These are the activations of a small neural network, seen along a few directions. Each row is one input.
In each table, some parts of the input vary, and every possible input appears once, in random order.
Descriptions start from the smaller parts, as in this example, which fits no table here: one of 4 places along a line, together with either a single point or one of 9 places around a ring or (one of 2 separate values, together with one of 8 places around a ring).
Shared parts are said once, and a part with two or three values counts as separate values.
(in the rows, 128 means zero)

Other details of the inputs vary at random and push rows far along two fixed directions, the same in every table; ignore that.

Rows:
r1: [126 133 149  54 111 133 103 134 120 114 137 150 187  82]
r2: [157 188  57 119 143  72 132 134 194 114  86 197  87 155]
r3: [114 121 157 144 120 118 141 135  99 111 139 105 129 123]
r4: [153 155  98 142 142 107 125 121 164 136  96 161 108 159]
r5: [123  86 122 107 125 164 119 114 110 111 135 123 132 118]
r6: [132 125 171 144 124 144 131 126  98 133 136 105 126 133]
r7: [132 105 130  61 108 147 110 124 127 136 142 126 187  97]
r8: [ 95 104 134 183 120 102 149 131 108 125 139  85 118 155]
r9: [129 106 148 190 135 132 163 132  91 120 137  83  95 136]
r10: [128 109 127  57 108 149 107 128 131 144 151 126 179  94]
r11: [130 118 147  59 122 165 114 136 119 136 150 129 168  79]
r12: [102  96 144 199 143 140 151 133  86 141 146  70 103 120]
r13: [114 106 149 186 127 124 140 120 111 146 134  85 111 163]
r14: [139 133 165  70 118 159  98 123 116 137 135 138 179  96]
r15: [161 178  78 133 151 103 126 133 191 138  91 183  80 165]
r16: [150 159  95 140 142 109 122 124 168 142 106 160  99 156]
r17: [ 95 124 139 151 138 126 131 146 115 126 141 110 125 117]
r18: [150 137  99 141 128 111 149 122 147 126 110 137 102 147]
r19: [151 144 168  59 106 157 105 120 123 132 132 147 169 100]
r20: [112  98 152 204 131 137 160 127  86 129 139  71 102 129]
r21: [145 121 139  34 118 177  78 100 136 114 142 171 177 111]
r22: [108 128 122  47 108 132  96 142 150 132 147 145 184 101]
r23: [157 175  53 132 150  89 135 119 183  75  77 221  65 168]
r24: [160 164  65 126 150 106 142 136 181 128  97 171  86 150]
r25: [ 85 111 141 204 141 116 142 141  94 128 144  85 107 130]
r26: [130 139 156  56 101 133 112 130 122 111 138 146 176  88]
r27: [ 99 117 153 204 151 145 137 136 102 152 138  86  98 141]
r28: [155 180  76 128 131  75 143 127 180 107  86 183  91 161]
r29: [133 106 128 133 119 127 145 125 119 130 137 104 129 137]
r30: [ 97 106 131 120 113 119 116 131 121 129 141 110 169 119]
r31: [105 117 155 208 146 139 135 128  96 150 138  84 101 139]
r32: [125 121 142 141 117 131 124 117 128 145 130 116 134 145]
r33: [132 116 135 146 136 138 141 129 107 126 127 110 125 112]
Each input here is: one of 3 separate values, together with either a single point or (one of 2 separate values, together with one of 5 places along a line).
The inputs of r10 and r2 match in every part but the choice among 3 separate values. If r20 is changed in the same way as r10 into r2, which row does it become?
Answer: r26
List by row number the other rows that have the choice among 3 separate values in common with r19.
Answer: r4, r6, r13, r14, r15, r16, r21, r27, r31, r32

Rows:
r34: [114 102 139 137 127 148 124 134 116 142 147 101 137 118]
r35: [108 102 160 151 121 138 137 131  94 128 148  87 132 124]
r36: [127 115 119 130 132 136 126 124 126 134 131 122 132 123]
r37: [123 105 140 137 126 145 125 118 110 129 138 111 135 132]
r38: [145 161 122  20 121 141  95 135 158 108 131 193 163  92]
r39: [119 114 139 114 116 127 118 120 123 127 137 121 152 130]
r40: [152 152 111 130 145 125 129 127 149 133 111 151 104 136]
r41: [151 150 121 141 141 129 132 122 145 131 110 145  97 143]
r42: [135 138 104  98 124 111 119 126 151 128 122 153 142 125]
r43: [148 153 128 100 130 125 128 137 138 126 120 148 131 113]
r44: [131 143 115 172 139 107 136 121 137 127 111 133 101 156]
r45: [ 90  93 144 150 116 132 131 131 110 141 152  85 139 132]
r46: [146 140 143  94 118 132 120 125 125 119 125 145 147 108]
r47: [114 102 154 149 125 151 122 118 100 140 140  98 138 125]
r48: [130 137 125 133 127 117 132 129 140 128 123 135 117 148]
r49: [115 105 144 145 132 148 122 123 107 143 140 101 142 120]
r50: [139 133 144  73 117 139 114 131 124 127 134 143 167  93]
r51: [138 137 114 116 128 117 134 134 133 118 120 142 130 118]
r52: [131 149  93 169 144  96 145 135 153 132 109 140  85 157]
r53: [124 135 143 108 116 132 116 128 129 139 134 130 145 127]
r54: [131 128 134  91 119 133 125 139 125 126 138 129 150 102]
r55: [131 143  87 170 139  94 148 125 153 120 103 142  88 164]
r56: [133 136 147 129 127 129 134 130 116 129 128 125 124 122]
r57: [ 88 107 136 164 136 135 124 131 105 115 138 110 124 126]
r58: [129 120 110 162 135 126 140 124 130 124 118 123 102 148]
r59: [141 140 104 144 133 106 147 129 136 109 110 140 102 139]
r60: [120 112 148 122 117 134 130 122 101 120 139 110 144 118]
r61: [136 146 114 118 130 116 120 130 151 132 113 150 132 130]
r62: [134 146 123 108 129 120 120 134 145 138 124 145 136 127]
r63: [132 124 113 149 134 130 137 129 136 127 122 124 102 142]
r64: [124 125 125 147 128 119 147 131 123 121 129 113 111 131]
r65: [117 103 153 122 121 156 122 123 108 137 148 103 145 125]
The inputs of r58 and r63 match in every part but one. If r42 is changed in the same way as r58 into r63, which row does it become?
Answer: r52
What do these inputs look like to the network?
Answer: one of 2 separate values, together with either a single point or (one of 3 separate values, together with one of 5 places around a ring)
Change only the choice among 3 separate values in r47. List by row number the other rows that result.
Answer: r44, r46
A walk changes only the place on the ring of 5. It starts at r63 and steps to r65. List the rest of the walk in order.
Answer: r41, r40, r34
Change only the choice among 2 separate values in r65. List by row number the other rows that result.
Answer: r37

Rows:
r66: [106 111 135 133 116 128 132 136 119 143 144 100 145 115]
r67: [120 130 126 106 115 116 127 132 127 114 127 134 148 107]
r68: [125 121 126 112 119 137 112 120 137 151 130 128 148 127]
r69: [127 120 158 162 124 139 140 125 105 144 133  93 123 130]
r70: [126 137  84 206 163 106 147 131 150 129 101 133  68 173]
r71: [128 130 129  86 112 131 112 119 132 117 126 148 164 109]
r72: [149 133 130  39 107 136  98 121 144 118 128 167 176 115]
r73: [119 116 127 143 127 125 129 127 129 149 137 104 133 138]
r74: [149 151  93 150 144 105 142 131 165 134 104 146  89 166]
r75: [156 141 129 125 137 145 124 115 134 126 117 149 104 138]
r76: [151 146 139  65 119 141 117 132 130 122 124 153 156  86]
r77: [105 104 146  91 109 131 116 133 106 119 151 111 177  93]
r78: [149 128 149  94 126 153 114 122 123 134 129 138 146 121]
r79: [158 136 154  56 110 157 101 118 129 138 129 151 172  97]
r80: [142 159  99 151 129  86 153 132 150 109 101 153  94 144]
r81: [109 103 133 103 123 148 105 125 121 144 149 115 171 108]
r82: [109 102 146  92 111 142 107 121 109 123 150 118 182 103]
r83: [151 157  91 113 135 100 135 137 163 126 112 161 112 133]
r84: [155 162  96 109 130  91 144 136 158 101 102 173 106 142]
r85: [143 153  97 115 136 100 137 136 150 100 104 164 110 134]
r86: [144 131 129  63 110 129 103 118 138 124 128 155 170 117]
r87: [136 135 136  90 104 122 123 122 136 126 127 136 156 121]
r88: [108  98 155 165 136 164 129 119  91 129 146  95 121 124]
r89: [109 107 132  87 120 142 112 140 124 135 147 118 165 101]
r90: [145 142 104 131 132 117 128 116 149 112 108 159  99 155]
r91: [163 160 120 118 139 117 145 137 141 117 109 156 102 130]
r92: [146 152 104 145 129 102 134 117 150 120  99 155 106 154]
r93: [104 108 138 158 119 110 144 134 104 122 142  95 133 127]
r94: [ 86 133 145 160 133 123 109 145 125 152 146 106 134 136]
r95: [142 153  82 124 145 112 134 134 164 116 109 166  91 137]
r96: [107  99 159 131 127 161 127 130  88 126 154  95 137 101]
r97: [116 112 140 146 120 122 137 128 117 126 134 103 131 144]
r98: [143 145 120 189 148 105 161 136 121 123 113 119  78 145]
r99: [132 140 104 117 130 112 134 131 140 100 117 154 109 128]
r100: [153 150 118 202 153 107 161 126 131 131 104 119  67 165]
r101: [129 107 164 121 122 155 114 120 101 144 145 104 155 113]
r102: [146 135 137  42 101 128 107 123 141 123 136 150 182 107]
r103: [113 110 132 111 120 132 125 140 125 137 147 112 150 117]
r104: [100  93 134 170 131 135 123 122 111 156 144  86 134 142]
r105: [100 103 141 170 121 132 135 126 114 156 143  79 131 138]
r106: [144 144  96 144 139 117 137 124 160 132 114 144  89 159]
r107: [120 130 107 191 137 100 161 131 127 108 117 120  74 159]
r108: [140 133 144 107 126 150 117 122 120 129 125 137 146 105]
r109: [105  94 137 140 126 145 116 126 117 152 144  99 145 138]
r110: [117 108 156 144 126 149 140 130  95 126 150  97 122 116]
r111: [122 124 117  96 127 128 117 136 135 133 136 132 152 104]
r112: [118 103 169 161 128 150 139 129  94 143 145  78 129 133]
r113: [122 119 116  93 127 150 107 122 141 130 137 144 144 118]
r114: [123 122 103 175 144 127 133 119 142 139 120 126  87 165]
r115: [ 93  92 157 212 144 140 152 139  77 133 143  63 104 129]
r116: [114 102 158 150 133 153 123 124  91 135 145  95 144 111]
r117: [138 123 149  90 129 159 112 125 117 125 134 137 154 105]
r118: [145 200 103 109 137  81 118 137 179 108  95 200 105 148]
r119: [116 109 154 140 131 142 131 135  92 130 145  95 140 101]
r120: [154 154 105 110 125 112 135 121 158 109 109 163 105 149]
r121: [136 153  89 146 142 104 140 136 156 128 103 148  97 135]
r122: [ 71  81 139 224 136 138 138 125  93 153 146  59 119 141]
r123: [147 142 147  80 115 136 128 133 124 127 131 140 151  95]
r124: [151 157  90 121 140 104 131 125 158 102  97 178 106 149]
r125: [137 144  94 149 141 113 136 119 147 102 106 159  90 153]
r126: [ 81  80 145 172 122 142 137 135  96 142 164  68 129 126]
r127: [140 170 170  28 116 146  85 137 139 134 140 176 180  89]
r128: [133 126 136 191 142 135 153 122 115 130 125 104  77 157]
The inputs of r96 and r99 match in every part but one. If r119 is changed in the same way as r96 into r99, which row does it become?
Answer: r77
What do these inputs look like to the network?
Answer: one of 3 separate values, together with either a single point or (one of 4 places along a line, together with one of 5 places around a ring)
Change only the place on the ring of 5 in r95. List by row number the other rows that result.
Answer: r106, r113, r114, r126
Change only the place on the ring of 5 in r83. List by row number the other rows that result.
Answer: r73, r81, r104, r111
Change only the choice among 3 separate values in r103. List by row number the other rows that result.
Answer: r84, r91

Rows:
r129: [ 90  95 182 120  93 121 139 141  70 110 162  79 174  89]
r130: [131 110 155  55 117 172 101 128 109 130 152 131 178  82]
r131: [ 80 106 145 146 118 122 121 136 109 133 148  93 157 118]
r132: [113 117 112 225 145 114 146 121 131 149 115  96  80 186]
r133: [185 210  90  49 139  96 118 140 191 109  89 222 122 115]
r134: [ 73  83 159 100 100 142 108 140 104 147 174  78 199 101]
r135: [132 130  90 130 139 121 132 127 151 115 118 152 104 142]
r136: [142 138 115 199 164 130 158 128 120 121 105 123  61 140]
r137: [126 158 119 210 158 101 159 146 130 131 113 122  67 146]
r138: [ 92  70 141  69 102 162 100 119 109 131 168 105 195  90]
r139: [215 206  98  25 137 128 103 121 197 126  87 234 126 125]
r140: [120 104 140  50 108 162  96 124 119 123 154 140 183  90]
r141: [112  81 205 117  94 163 124 115  67 135 165  68 178 107]
r142: [150 145 138 186 153 140 143 127 125 151 111 116  82 151]
r143: [ 92 115  98 202 133  86 147 135 133 132 124  96 100 161]
r144: [115 126 112 240 155 112 148 119 130 141 114 108  60 185]
r145: [195 177 104  41 121 116 133 121 157  74  94 207 123 110]
r146: [141 131 100 142 130 117 127 116 155 146 111 135 117 164]
What do these inputs look like to the network?
Answer: one of 3 separate values, together with either a single point or one of 5 places along a line
The inputs of r129 and r141 match in every part but the choice among 3 separate values. If r137 is changed in the same way as r129 into r141, which row does it become?
Answer: r142
List by row number the other rows that have the choice among 3 separate values in common with r138.
Answer: r130, r135, r136, r140, r145
Change only the place on the line of 5 in r132. List by row number the other rows that result.
Answer: r139, r142, r144, r146

Rows:
r147: [110 129 140 141 125 113 134 137 114 111 130 122 135 123]
r148: [114 101 139 129 135 147 123 131 104 128 146 103 141 112]
r149: [139 153 172 150 148 156 113 127 119 170 123 120 123 126]
r150: [ 99  88 124 172 132 142 131 122 114 146 141  85 133 138]
r151: [118 115 119 140 132 131 133 129 115 122 128 118 127 111]
r152: [150 146 199 136 140 177 119 133  91 154 134 112 132  97]
r153: [ 92  97 137 170 136 141 135 130  96 116 138  95 124 124]
r154: [190 176  76  89 147 115 137 124 178 107  85 199  99 131]
r155: [198 217  63  71 140  81 139 135 201  98  72 231  84 128]
r156: [146 136 138  66 115 142 125 131 134 126 136 140 156  99]
r157: [135 141 135  71 108 115 118 136 130 120 129 146 169  92]
r158: [103 128  89 241 153  90 155 132 136 138 112 109  60 173]
r159: [127 120 115  69 123 141  97 127 144 135 138 144 166 114]
r160: [153 152 134  43 116 120 110 137 141 117 129 163 170  98]
r161: [170 151 146  43 110 147 116 118 133 111 128 165 152  98]
r162: [109 109 141 129 121 136 128 134 104 130 147 109 142 103]
r163: [ 97 110 114 139 131 130 118 126 130 124 130 124 135 135]
r164: [ 83 108 142 129 115 132 118 133 121 132 150 105 150 125]
r165: [148 163  78 149 154  96 132 133 172 128 104 167  79 165]
r166: [151 159 100 190 149  88 167 134 143 117  94 137  74 159]
r167: [166 132 128  42 119 155 112 121 139 114 120 168 155 101]
r168: [114 128 125  71 115 135 100 130 144 125 140 155 164 114]
r169: [ 88  92 120 158 125 132 121 126 114 143 141  93 142 124]
r170: [104 124 123 143 116 101 125 133 131 139 130 115 145 129]
r171: [112 114 152 125 125 138 129 138 106 131 152  98 138 111]
r172: [131 119 133 137 133 139 139 130 117 131 136 117 123 122]
r173: [141 121 147 139 130 144 135 117 105 119 134 122 115 125]
r174: [112 122 134 138 132 132 131 134 114 114 136 126 123 122]
r175: [125 148 100 185 145  83 141 136 150 132 109 129  91 169]
r176: [166 139 136  41 116 151 113 126 138 118 127 169 152 102]
r177: [118  96 141 136 122 155 115 107 107 132 142 105 144 129]
r178: [182 185  81 173 157  91 170 131 168 105  72 175  33 174]
r179: [134 132 129  72 108 123 112 128 146 139 133 140 177 116]
r180: [118 114 121 139 128 134 127 126 133 145 138 117 132 136]
r181: [164 169  85 146 142 100 147 127 175 123  88 168  69 173]
r182: [ 92 109 135 129 110 125 120 133 122 145 149  99 152 116]
r183: [ 70  94 155 151 111 123 118 134 104 135 155  86 165 127]
r184: [104  96 167 150 109 137 123 116  92 138 151  82 157 132]
r185: [128 124 140 138 120 135 128 115 121 131 134 115 124 139]
r186: [136 142 107 185 158 109 150 137 131 121 116 130  71 152]
r187: [124 124 138 247 147 104 171 122  95 117 113  87  64 168]
r188: [117  87 163 148 124 164 129 112  82 123 148  88 139 113]
r189: [164 146 141  41 108 132 117 129 137 115 119 164 165 104]
r190: [ 96  79 154 146 117 155 121 124  99 149 156  83 145 133]
r191: [123 103 121 136 128 143 123 119 127 135 126 118 128 142]
r192: [112 117 122 222 137 102 155 128 120 137 113  92  85 179]
r193: [172 168  89 147 146 107 136 113 164 117  94 178  74 167]
r194: [ 85 100 162 145 118 143 132 136  91 121 156  86 144 110]
r195: [140 147 121  38 113 129  98 134 161 134 137 162 167 110]
r196: [133 131 127  68 110 138 113 128 149 141 139 138 165 113]
What do these inputs look like to the network?
Answer: one of 2 separate values, together with either a single point or (one of 4 places along a line, together with one of 6 places along a line)
The inputs of r148 and r159 match in every part but the choice among 2 separate values. If r189 is changed in the same way as r148 into r159, which row does it become?
Answer: r192
The inputs of r153 and r163 match in every part but the choice among 2 separate values. If r187 is changed in the same way as r153 into r163, which row does it become?
Answer: r184
Change only the choice among 2 separate values in r176. List by row number the other rows that result.
Answer: r190
Change only the place on the line of 6 in r173. List by row number the other rows that result.
Answer: r162, r172, r174, r176, r186
